These are the activations of a small neural network, seen along a few directions. Each row is one input.
In each table, some parts of the input vary, and every possible input appears once, in random order.
A made-up example of a description, with smaller parts first: line(4) and (point or (values(2) and ring(5)) or line(11)).
Shared parts are said once, and a part with two or three values counts as separate values.
In the rows, 128 means zero.

Other details of the inputs vary at random and push rows far along two fixed directions, the same in every table; ignore that.

Rows:
R1: [171 127  68 128 154 129 136 138 150 128 153]
R2: [144 136  72 130 174 108 128 111 158 138 151]
R3: [103 106 166 179 148  44 145 131 103 100 126]
R4: [139 118 150 137 109 119 111 150 128 130 119]
R5: [128 113 122 130 124 155 146 143 112 133 124]
R6: [104 119 157 137 120 124 105 116 119 124 123]
R7: [ 80 126 178 175 130  28 131 128 119  88 118]
R8: [126 126 188 138 133 114 129 132 140 126 131]
R9: [155 139  89 117 162 107  94 110 165 126 158]
R10: [103 128 143 106  97 171 140 114  96 127 113]
R11: [167 141  70 137 163 110 130 128 160 142 142]
R12: [109 122 171 154 121  79 104 143 125 128 119]
R13: [ 91 109 196 161 119  79 110 127 104 103 113]
R14: [107 135 128 111 113 152 133 106 116 122 117]
R15: [112 119 118 120 125 183 142 104 110 147 114]
R16: [117 113 142 137  99 166 146 150 107 158  96]
R17: [172 149  74 111 135 119 128 133 161 121 145]
R18: [145 133  71 134 173 114 130 100 152 126 154]
R19: [119 145 161 113 121 150 155 123 138 134 123]
R20: [143 117 135 120 106 155 111 148 124 129 128]
R21: [125 116 126 132 134 136 144 129 105 127 128]
R22: [116 127 138 113  85 168 140 150 110 132 109]
R23: [122 115 157 129 120 126 113 120 107 115 129]
R24: [128 130 130 117 114 130 138 144 120 109 128]
R25: [110 124 168 125 122 184 166 125 121 163 108]
R26: [125 147 116 106  99 175 132 131 128 152 106]
R27: [134 118 141 111 117 156 111 128 110 122 133]
R28: [138 138 105  98 123 153 136 121 121 116 139]
R29: [136 131 134 123 112 151 105 137 131 147 116]
R30: [129 151 101 108 121 142 125 122 142 144 127]
R31: [151 120 122 109 121 159 110 139 126 122 140]
R32: [141 153  73 106 153 118 120 106 162 126 149]
R33: [136 131 111 174 176  22 129 136 155 117 147]
Each input here is: values(3) and (point or ring(10)).
- Which other rows agree with R20 in the values(3) part? List them by row number. => R4, R6, R8, R9, R12, R13, R23, R27, R29, R31
- Change only the values(3) part in R29. List by row number the other rows that result. => R11, R26
- Change only the values(3) part in R25. List by row number the other rows that result. => R8, R19

Rows:
R34: [136 135 117 154 184  39 127 106 146  99 159]
R35: [163 139  93  89 129 182 122 117 140 129 145]
R36: [ 84 113 200 151  90 112 120 158  97 134  94]
R37: [150 128 103  95 113 205 116 116 123 141 129]
R38: [167 131  82  94 129 178 107 119 143 144 142]
R39: [ 69 116 175 155 101 110 152 143  90 131  87]
R40: [139 144  89 105 141 186 138 102 149 164 129]
R41: [143 144  79  95 148 172 129  88 141 149 146]
R42: [151 136  76 107 141 181 155 116 128 151 131]
R43: [153 137 100  89 116 183 123 119 137 136 138]
R44: [ 88 120 198 149  86 110 127 146  99 119  94]
R45: [ 69 108 204 160 109 130 152 132  92 143  89]
R46: [154 140  92  99 118 180 111 117 141 141 132]
R47: [ 98 110 184 147  99 111 121 152 102 129 108]
R48: [126 128 107 155 176  49 131 118 145  93 155]
R49: [163 137  81 163 187  25 148 126 160 102 161]
R50: [162 123 119 153 166  43 105 136 148  93 155]
R51: [ 78 119 181 161 101 114 162 147  91 143  82]
R52: [ 83 118 199 147  91 114 129 160 101 129  98]
R53: [173 130  94 159 178  20 102 128 168  85 171]
R54: [ 70 114 189 167 107 119 157 144 104 147  84]
R55: [157 130 123 143 168  47 119 135 155  86 158]
R56: [115 140  87  95 124 199 135 105 130 154 123]
R57: [159 132 111 151 169  29 117 142 162  89 170]
R58: [ 79 112 163 154 110 104 153 138  94 125 100]
R59: [ 82 108 206 143  90 134 133 158  88 127 100]
R60: [ 85 101 204 153  88 131 121 147  84 126  91]
R61: [153 138  97  94 115 180 123 116 136 134 139]
R62: [133 138  68  97 143 176 134  99 142 140 144]
R63: [ 81 113 187 163 120 103 148 129 109 137 102]
R64: [149 143 101  87 122 181 120 123 146 141 131]
R65: [161 138  88  84 129 181 121 118 149 137 144]
R66: [ 79 109 179 167 115 112 158 139 107 141  97]
R67: [173 138  98 152 172  21 113 125 167  77 173]
R68: [133 128  94 109 134 207 152 113 131 164 124]
R69: [164 139  83  95 127 177 105 121 146 148 135]
R70: [149 134 106  90 111 205 123 115 124 137 131]
R71: [152 141  93  93 121 183 114 129 142 151 138]
R72: [128 130  83  97 125 201 147 113 115 149 124]
R73: [ 97 111 185 145  98 112 125 154 102 128 111]
R74: [ 84 104 205 146  89 133 124 156  84 132  95]
R75: [173 132  97 158 175  17 106 127 167  80 171]
R76: [148 135 106  89 111 204 125 117 125 138 132]
R77: [ 84 105 206 145  88 135 128 157  85 131  98]
R78: [153 146  99  89 117 181 120 121 143 139 133]
R79: [161 134 107 162 170  22 101 134 165  91 158]
R80: [161 144 110 152 165  24 114 132 165  84 162]
R81: [133 148  90  95 139 180 129  93 138 156 133]
- Changing only one part turns R59 into R57. The same change can be made to R50. Which row results? => R38
- Changing only one part turns R66 into R54. The same change can be made to R65. Which row results? => R64
- What do these inputs look like to the network? => values(3) and (ring(6) or ring(10))
- Change only the values(3) part in R51. List by row number the other rows that result. => R42, R49
- Change only the values(3) part in R60. List by row number the other rows that result. => R53, R79
- A walk changes only the ring(6) part. It starts at R42 and steps to R72. List the rest of the walk in order. => R48, R34, R45, R68

Rows:
R82: [161 152  36  93 190 142 135 103 158 142 169]
R83: [116 101 158 106 102 169 114 124  94 111 130]
R84: [105 102 172 121  86 222 122 137 100 180  89]
R85: [ 86 113 159  89  50 207 119 137  74 134  89]
R86: [ 85 106 202 159 120  87  98 124 104  93 123]
R87: [123  98 174 111  73 223 136 141  63 149 100]
R88: [ 71 124 161 129  76 223 168 114  81 158  76]
R89: [202 158  59  98 164 144 113 123 198 148 161]
R90: [ 70 111 165 113  73 212 164 122  93 179  86]
R91: [189 153  69  73 151 130 111 113 171  95 179]
R92: [146 138  67  98 160 186 150  97 137 144 122]
R93: [196 170  65  89 167 140 102  96 192 145 168]
R94: [109 119 193 160 109  88 137 184 128 115 108]
R95: [ 97 128 164 168 129  20  94 133 127  77 128]
R96: [107 138 190 157 138  26 103 134 145  74 138]
R97: [185 141  58  91 113 176 122 133 124 134 142]
R98: [ 95 121 151 172 151  37 146 136 128 117 142]
R99: [ 87 127 161 177 158  25 143 143 117 111 144]
R100: [219 159  59  87 151 143 129 128 164 116 175]
R101: [ 93 122 135 111 128 181 155 117  99 155  95]
R102: [122 121 149 182 135  24 112 160 140 118 115]
R103: [171 153  40 117 183 135 144  93 159 121 153]
R104: [ 88 129 164 110  67 204 111 121  93 180  77]
R105: [102 114 151 178 142  38 159 125 138 104 128]
R106: [128 117 132 173 130  42 120 181 136 101 124]
R107: [201 126  44 111 173 155 113 136 174 127 177]
R108: [103 123 158 191 145  25 159 125 130  96 125]
R109: [126 120 149 119 118 179 104 104 118 161 120]
- What do these inputs look like to the network? => ring(10) or (values(3) and ring(6))

Rows:
R110: [ 88 137 138 101  97 203 137 106 104 158 101]
R111: [181 134  82 135 157  99 145 146 154 119 155]
R112: [185 143  61  74 128 208 111 123 159 136 157]
R113: [ 90 123 165 161 148  87 127 112 123 132 125]
R114: [109 132 171  94  86 204 104 113 116 157 101]
R115: [112 117 173 161 100  89 138 176 102 130  98]
R116: [175 148  60  59 140 211 116  86 150 134 164]
R117: [149 138  83  60 105 238  97  89 127 147 139]
R118: [140 123 106  97  83 233 130 141 108 170 104]
R119: [148 130 150 162 132  76 126 163 150 136 117]
R120: [ 78 124 150 114  81 207 156 135  95 177  81]
R121: [ 84 111 208 144  76 115 114 170  88 121  92]
R122: [182 133  74 126 159 116 144 141 146 123 156]
R123: [ 69 111 189 170 108 100 164 147 100 132  90]
R124: [111 114 167 118  95 187 107 144 111 156 110]
R125: [127 126 150 132 143 102  98 110 134 120 146]
R126: [123 116 165 141 118  96 126 155 119 105 128]
R127: [114 130 120 155 148  71 145 137 132 127 124]
R128: [124 115 162 141 125  92 124 154 114 102 131]
R129: [ 62 114 189 161 109  94 130 121  92 118  97]
R130: [121 134 136  84  91 204 113 107 117 139 121]
R131: [185 131  93 174 193  15 118 147 178 110 173]
R132: [107 130 108  88 105 242 133  88 104 158 110]
R133: [135 147  95 141 174  58 123 106 151 104 154]
R134: [ 74 112 220 141  85 119 124 131  88 109 100]
R135: [169 122  99 151 156  77 138 148 139 110 145]
R136: [156 147  63 115 187 112 139  89 154 112 169]
R137: [172 160  66 124 192  89 114  92 191 126 165]
R138: [ 79 111 176 172 127  80 171 144 105 126 103]
R139: [172 137 104 139 155  51 104 146 170  88 166]
R140: [ 94 125 189 138 104  86 110 130 108 105 118]
R141: [194 138  66 129 172  57  89 132 177  86 182]
R142: [ 95  99 197 168  82 118 143 169  81 130  83]
R143: [ 73 120 185 162 130  82 154 120 102 111 111]
R144: [124 121 140 109  76 226 150 151 103 166  95]
R145: [169 147  69  58 103 238 104 126 144 156 140]
R146: [ 74 113 177 158 129  95 145 115  95 111 107]
R147: [192 146  67 134 161  72 124 149 170 116 162]
R148: [175 143  77  99 172 109 112  96 154  97 179]
R149: [149 129  67 130 171 116 151 112 147 129 147]
R150: [131 140 100  99 119 219 141 116 145 190 105]
R151: [179 152  66  99 166  97  94 101 166 101 177]
R152: [107 117 205 153  98  98 106 165 123 127 100]
R153: [ 68 121 190 155 112 111 148 121 100 120 101]
R154: [117 118 159 138 125  88 105 114 115  92 134]
R155: [146 149  91 149 185  37 128 103 170  92 167]
R156: [131 123 132 113 132 129 114 107 120 105 140]
R157: [133 129  71  89 117 241 146 104 121 172 116]
R158: [108 106 185 153 101  98 111 156 103 101 112]
R159: [171 131  68  62 114 250 114 118 132 149 141]
R160: [127 127  99 130 153 131 162 122 128 137 133]
R161: [134 123 150 159 115  83 139 166 129 121 119]
R162: [ 89 112 169 180 145  69 144 139 124 141 113]
R163: [147 141  75 130 159 110 147 120 162 134 145]
R164: [ 93 119 126 114  94 206 145 123 100 169  93]
- What do these inputs look like to the network? => ring(5) and (values(2) or ring(9))
- Changing only the ring(5) part turns R137 into R152. The same change can be made to R110. Which row results? => R145
- Changing only the ring(5) part turns R159 into R156. The same change can be made to R112. Which row results? => R134
